Each row below holds a small network's activations on one input, seen along a few directions.
In each table, some parts of the input vary, and every possible input appears once, in random order.
Descriptions start from the smaller parts, as in this example, which fits no table here: one of 6 places along a line, together with either a single point or one of 9 places along a line or (one of 3 separate values, together with one of 8 places around a ring).
Shared parts are said once, and a part with two or three values counts as separate values.
(in the rows, 128 means zero)

Table:
x1: [177 176  67 187 162  67 102  77  28 198  33]
x2: [107 137 166 116 105 170 141 129 175 116 164]
x3: [ 83  91 143 104  71 108 142 144 156  99 143]
x4: [ 73  72 154 102  94 132 162 137 177 125 138]
x5: [141 131 148  99 134 179 130 146 180  96 165]
x6: [146 156 158 106 164 186 131 149 151  75 186]
x7: [112  87 150  87 150 144 151 162 154  88 158]
x8: [119 158 155 120  83 141 123 139 155  87 170]
x9: [105  64 142  83 119 137 149 159 179 111 137]
x10: [167 165  72 200 172  65  84  75  36 195  53]
x11: [178 172  53 204 154  79  92  91  16 217  60]
Question: What is each input in this table made of?
Answer: either one of 3 separate values or (one of 2 separate values, together with one of 4 places along a line)
Question: Change only the choice among 2 separate values in x7. List by row number the other rows that result.
Answer: x6
Question: List by row number the other inputs of the same sort as x10.
Answer: x1, x11

Table:
x12: [158  81 101 110 204 119 132 145 137 112 133]
x13: [136 143  58 200 117  34 102  73  31 224  31]
x14: [ 65 101 157 111  36  89 142 130 152  78 141]
x15: [ 82  73 141 107  99 137 170 122 154 139 143]
x16: [170 133 115 111 184 143 137 162  93 108 131]
x17: [110 143 148 147  70 141 109 146 146 129 168]
x18: [148 173 121 130  78 163 119 125 154 121 143]
x19: [161 205 153 132 126 149 102 104 129 128 150]
x20: [129  62 128  93 175 138 125 150 143 125 102]
x21: [ 99  85 147 105 139 124 165 145 168 139 109]
x22: [149 208 139 162 180 172 105 106 101 106 155]
Question: What is each input in this table made of?
Answer: either a single point or one of 10 places around a ring

Table:
x23: [ 86  89 140 114  85 140 148 134 179 154 139]
x24: [100  76 146 107 110 148 168 140 182 147 128]
x25: [173 160 105 133 168 124  96 144  87  77 143]
x26: [109  65 129  94 132  93 139 161 139 111 114]
x27: [180 175  55 216 170  69  93  62  19 239  29]
x28: [164 164 146 133 161 195 135 127 157 135 152]
x29: [108  67 107 108 111  79 130 153 117  90 119]
x30: [118  95  60 188 121  32 125  75  51 248  11]
x31: [176 154 127 119 187 139 105 149 111 100 138]
x32: [ 87 104 132 123  69  77 136 134 124 104 137]
x33: [179 146 121 102 199 166 124 140 121 111 142]
x34: [ 78 106 156 122  53 132 137 119 168 142 137]
x35: [ 74 129 153 124  35 114 139 116 170 123 132]
x36: [ 93  43 148  93 178 148 173 138 175 137 120]
x37: [151 192 131 149 120 122 103 120  98  93 162]
x38: [156 181 118 140 138 121 104 143  75  80 147]
x39: [158 131 146 116 231 194 139 128 146 127 145]
x40: [149 180 139 142 137 188 114 121 154 142 163]
x41: [112  53 121  78 142 119 158 150 150 122 118]
x42: [138 197 159 151 103 181 107 106 144 133 161]
x43: [ 91  89 121 113  84  76 137 154 104  91 123]
x44: [135 221 154 154  83 160 108 102 145 110 157]
Question: The inputs of x32 and x37 match in every part but one. If x30 is changed in the same way as x32 into x37, which row does it become?
Answer: x27
Question: What is each input in this table made of?
Answer: one of 2 separate values, together with either a single point or one of 10 places around a ring
Question: Change only the choice among 2 separate values in x41. List by row number the other rows that result.
Answer: x33
Question: Change only the choice among 2 separate values in x28. List by row number the other rows that result.
Answer: x24

Table:
x45: [141 112  93 130 136  74 115 100 119 172  54]
x46: [110 158 176 117 150 154 137 125 143  91 160]
x47: [145 146 145 120 132 183 132 133 174 139 167]
x48: [125 108  83 138 133  91 142 115  88 179  79]
x49: [131  81 111  89 111 103 121 188 134 107 126]
x50: [173 170  99 154 171 142 118 112  77 152 106]
x51: [ 74  95 167 111 107 134 155 125 152 128 122]
x52: [117 154 159 111 153 138 133 119 138  77 170]
x53: [115 157 174 117 141 173 136 121 150 110 156]
x54: [133 145 137 118 150 143 127 136 140  65 162]
x55: [160 139 125 106 132 167 115 156 150 112 169]
x56: [156 140 137 104 133 175 124 141 153 127 168]
x57: [ 97  80 132 111 115 102 145 137 142  83 132]
x58: [143 232 125 177  44 123  86 104 101 123 144]
x59: [187 170 109 144 173 128  85  95 107 147  80]
x60: [ 88  89 143 125 100 157 148 121 191 156 124]
x61: [149 161 121 185 185 124  98 103  62 145 129]
x62: [157 167 105 170 176 138 120 110  64 146 117]
x63: [162 142 116  95 143 142 101 185 132  88 154]
x64: [127 149 151 133 133 194 132 117 189 137 158]
x65: [192 173 114 159 171 127 117 115  96 152  93]
x66: [108 105  90 155 139  87 141 113  75 172  90]
x67: [120  77 129  97  98 136 143 145 155 145 136]
x68: [111  77 127 102 108 109 137 151 130  89 130]
x69: [106  85 138 114  99 145 152 137 177 157 131]
x70: [100 102 108 173 149  72 122 109  73 170 102]
x71: [ 99 161 114 162   6  73 106 104 107 147 112]
x72: [125  79 119 103  99 128 137 162 154 128 135]
x73: [148 142 133 110 142 148 121 150 128  71 160]
x74: [ 81  91 154 109 119  98 153 122 142  92 138]
x75: [ 70  95 169 111 116 115 154 128 145 109 126]
x76: [146 113  98 143 133  75 144 117 108 179  67]
Question: What is each input in this table made of?
Answer: one of 2 separate values, together with either a single point or one of 5 places along a line or one of 10 places around a ring
Question: The inputs of x52 and x74 match in every part but the choice among 2 separate values. If x58 is changed in the same way as x52 into x74, which row does it become?
Answer: x71
Question: Change only the choice among 2 separate values in x48. List by row number the other rows that result.
Answer: x50
Question: Change only the place on the ring of 10 in x74. List by row number the other rows that result.
Answer: x49, x51, x57, x60, x67, x68, x69, x72, x75
